A small network was shown many inputs. Here are its activations along a few directions, one row for each input.
Each table varies a few parts of the input and shows all the possible inputs, shuffled.
Descriptions start from the smaller parts, as in this example, which fits no table here: one of 8 places around a ring, together with either a single point or one of 9 places around a ring or (one of 2 separate values, together with one of 6 places along a line).
Shared parts are said once, and a part with two or three values counts as separate values.
In the rows, 128 means zero.

Table:
r1: [176 144 104  86 103 129 151 158 140 146 168  94  90 110 124  60 112 201
 118  86]
r2: [178 143  83  53 101 135 166 135 126 103 186 106  84  87 141  70  94 186
 101 109]
r3: [ 95 104 187 179 143 140  89 122 149 145  95 154 158 164 108 200 132  73
 138 136]
r4: [158 135 166 154 146 119 103 163 149 222 146  99 135 142  85 133  99 165
 162  98]
r5: [159 107  74  82  94 158 165 162 145  75 144  96  67 107 162  76 100 148
  87  96]
r6: [131  99  89 106 117 153 170  94 114  68 107 132 112 102 162 131 146 101
  97 130]
r7: [157 106 133 163 106 147 126 202 151 167 116  75 105 143 122 100 124 149
 127  68]
r8: [108 143 199 145 157 115  87  92 137 170 134 168 168 153  82 192 116 110
 157 158]
r9: [168 146 147 129 121 122 127 169 138 197 151  86 115 133 102  90 113 187
 146  82]
r10: [145  92 150 189 137 146 105 193 163 194 108  92 121 155 106 143 114 125
 143  85]
r11: [145 145 100  70 130 135 174  64  92  97 148 144 116  87 142 123 134 137
 112 149]
r12: [ 93 154 176 120 152 117 113  41  97 132 118 185 185 129 100 197 157  89
 143 183]
r13: [ 73 171  95 153 155  50  81 161 115 109 150 140 158 138 154  75 129 149
 173 186]
r14: [102 111 124 127 126 145 147  63 103  74  90 165 143 121 148 177 163  64
 101 159]
r15: [162 109  91 119  94 153 156 191 149 119 130  85  76 126 143  75 115 161
 101  68]
r16: [114 151 136  90 144 128 149  34  86  95 128 177 153 105 123 167 153 103
 123 182]
r17: [ 58 132  83 184 140  71  82 191 130  85 111 131 146 157 176  89 138 108
 151 164]
r18: [ 80 113 166 154 138 141 113  70 118 105  75 175 171 147 123 207 167  48
 124 165]
Question: Changing only one part turns r18 into r12. The same change can be made to r17. Which row results?
Answer: r13
Question: What is each input in this table made of?
Answer: one of 2 separate values, together with either a single point or one of 8 places around a ring

Table:
r19: [ 63 131 185 197 168 104  71 101 125 153  92 174 191 166 104 203 149  67
 166 177]
r20: [ 91 126 203 177 161 131  88  81 127 171  93 170 185 155  87 222 147  73
 152 161]
r21: [167 118 145 150 118 137 116 197 163 193 141  80 103 146 105 102  99 168
 138  69]
r22: [131 127 113 142 125 117 117 175 143 139 134 104 116 136 134  92 118 152
 136 109]
r23: [127 143 108 114 126 113 133 133 119 110 145 129 124 119 141 101 126 145
 130 138]
r24: [142 123 112  92 113 149 160  97 117  99 128 133 115 106 137 130 135 125
 100 126]
r25: [158 120 130 124 119 141 135 155 144 157 136 101 108 128 116 110 116 156
 126  90]
r26: [117 129  92 110 121 125 143 120 114  78 126 137 122 115 155 111 139 120
 114 146]
r27: [110 133  90  92 123 124 155  84  99  53 130 156 125 104 163 122 143 108
 108 165]
r28: [142 124 126 166 126 114  97 218 164 178 138  82 111 153 120  84 101 165
 150  89]
r29: [135 126 108  75 116 147 171  63 101  73 130 149 118  97 148 140 139 110
  96 147]
r30: [151 136 126  99 119 135 149 112 120 132 144 121 117 112 124 118 124 147
 118 118]
Question: What is each input in this table made of?
Answer: one of 2 separate values, together with either a single point or one of 5 places along a line
Question: Changing only the choice among 2 separate values turns r30 into r23. The same change can be made to r25. Which row results?
Answer: r22

Table:
r31: [ 65 143 132 135 148 105 114  56  95  72 102 191 179 126 148 180 166  67
 131 204]
r32: [120 133 170 143 150 138 111  87 118 163 113 148 157 130  96 177 140 103
 145 141]
r33: [137 109 123  98 115 160 161  93 124  90 120 141 112 114 135 145 133 104
 100 123]
r34: [166 118 101  76 106 151 166 125 128 107 153 115  91 102 134 103 108 158
 100 100]
r35: [155 123 132 153 131 122 113 190 149 183 139  95 117 141 112 110 108 165
 144  96]
r36: [ 83 132 165 180 163 100  72 138 143 156 118 148 165 164 114 156 123 102
 169 160]
r37: [170 126 135 124 117 138 135 153 141 175 138  91 109 128 112 108 114 160
 134  84]
r38: [ 97 135 198 162 152 130 106  59 112 159  95 174 185 145  96 217 159  75
 148 164]
r39: [137 135  68 104 114 115 146 151 121  91 148 112 101 109 164  67 121 155
 116 121]
r40: [ 80 143 127 149 153  97 107 102 107 111 115 157 162 133 136 139 146 102
 149 171]
r41: [104 130 197 136 146 144 118  38 116 144  99 181 177 134  95 226 155  77
 129 158]
r42: [ 57 134 188 197 166  99  62 116 137 144  96 177 188 172 107 193 145  75
 170 179]
r43: [148 105 155 120 121 162 145 101 136 147 111 124 124 132 109 163 135 112
 110 101]
r44: [ 81 138 136 112 144 125 134  32  89  58 106 196 163 117 141 187 165  65
 118 200]
r45: [178 118 133  95 111 153 150 132 142 162 144  99  99 120 108 119 111 161
 111  78]
r46: [198 123  82  60  85 154 180 170 143 114 178  78  59  96 142  48  93 201
  95  69]
r47: [102 112 149 187 140 116  84 179 152 148 105 119 143 167 121 141 117 104
 154 129]
r48: [121 117  96 106 120 142 162 100 109  63 114 142 114 109 158 128 144 103
 103 144]
r49: [ 89 142 110 118 145 110 128  81 100  82 123 163 152 116 151 139 148  97
 131 184]
r50: [210 122 116  81  91 158 163 181 156 168 163  63  70 112 115  66  95 205
 106  44]
r51: [134 123 125 161 130 107  91 204 159 164 142  93 117 153 120  96  93 152
 151 108]
r52: [200 124 117 107  96 144 148 204 155 181 157  55  80 120 117  60  99 203
 122  51]
r53: [136 111 152 151 129 150 127 129 133 161 105 120 133 135 108 158 135 111
 128 107]
r54: [185 128 114 137 108 127 124 236 166 190 164  60  84 132 120  60  91 208
 136  62]
r55: [152 129  74  82 110 132 169 127 115  79 150 117  90  97 157  80 119 155
 103 121]
r56: [161 136  67 115  98 112 138 217 143 130 163  67  78 121 155  20 105 200
 119  80]
r57: [ 97 122 108 160 129 112 120 142 121 111 107 126 135 139 153 119 142 107
 132 139]
r58: [131 130 176 114 141 146 129  61 121 153 119 153 152 124  96 187 135 106
 126 138]
r59: [121 118 151 180 135 131 104 160 145 163 109 119 139 157 112 148 127 109
 144 113]
r60: [129 132  85 133 120 104 127 171 127 124 139 101 111 126 150  72 120 157
 129 117]
r61: [183 134  55  65  89 137 178 176 131  86 171  82  61  95 167  31 104 197
  96  85]
r62: [102 121  91 127 125 124 141 125 116  76 114 138 129 119 163 120 146 107
 113 149]
r63: [109 133 173 168 160 115  93 122 127 174 116 148 167 147 101 179 134 108
 157 156]
r64: [ 94 128 164 108 141 140 136  30 102  87 111 195 163 120 118 208 155  67
 117 180]
r65: [ 59 142 150 165 154  98  96  75 100 108  95 181 183 146 134 178 165  69
 147 196]
r66: [105 139 114  95 138 126 143  58  96  70 123 169 144 103 146 150 146  98
 115 179]
r67: [162 127 108 146 112 113 106 252 177 169 163  62  83 147 127  38  83 201
 144  67]
r68: [119 130 142  94 135 146 147  51 107  99 126 169 141 105 121 173 135 100
 114 165]
r69: [ 78 137 192 191 161 115  83  96 123 160  96 175 193 161  94 210 149  76
 160 171]
r70: [167 137  51  85  90 121 161 197 137  98 168  77  73 105 164  21 109 198
 105  89]
Question: Changing only one part turns r47 into r42. The same change can be made to r59. Which row results?
Answer: r69
Question: Changing only one part turns r65 into r40. The same change can be made to r31. Which row results?
Answer: r49
Question: What is each input in this table made of?
Answer: one of 5 places along a line, together with one of 8 places around a ring
Question: Which other rows does r33 become when the place on the line of 5 takes its other values? List them by row number.
Answer: r34, r46, r64, r68
Question: Which other rows does r50 become when the place on the line of 5 takes its other values? List them by row number.
Answer: r41, r43, r45, r58
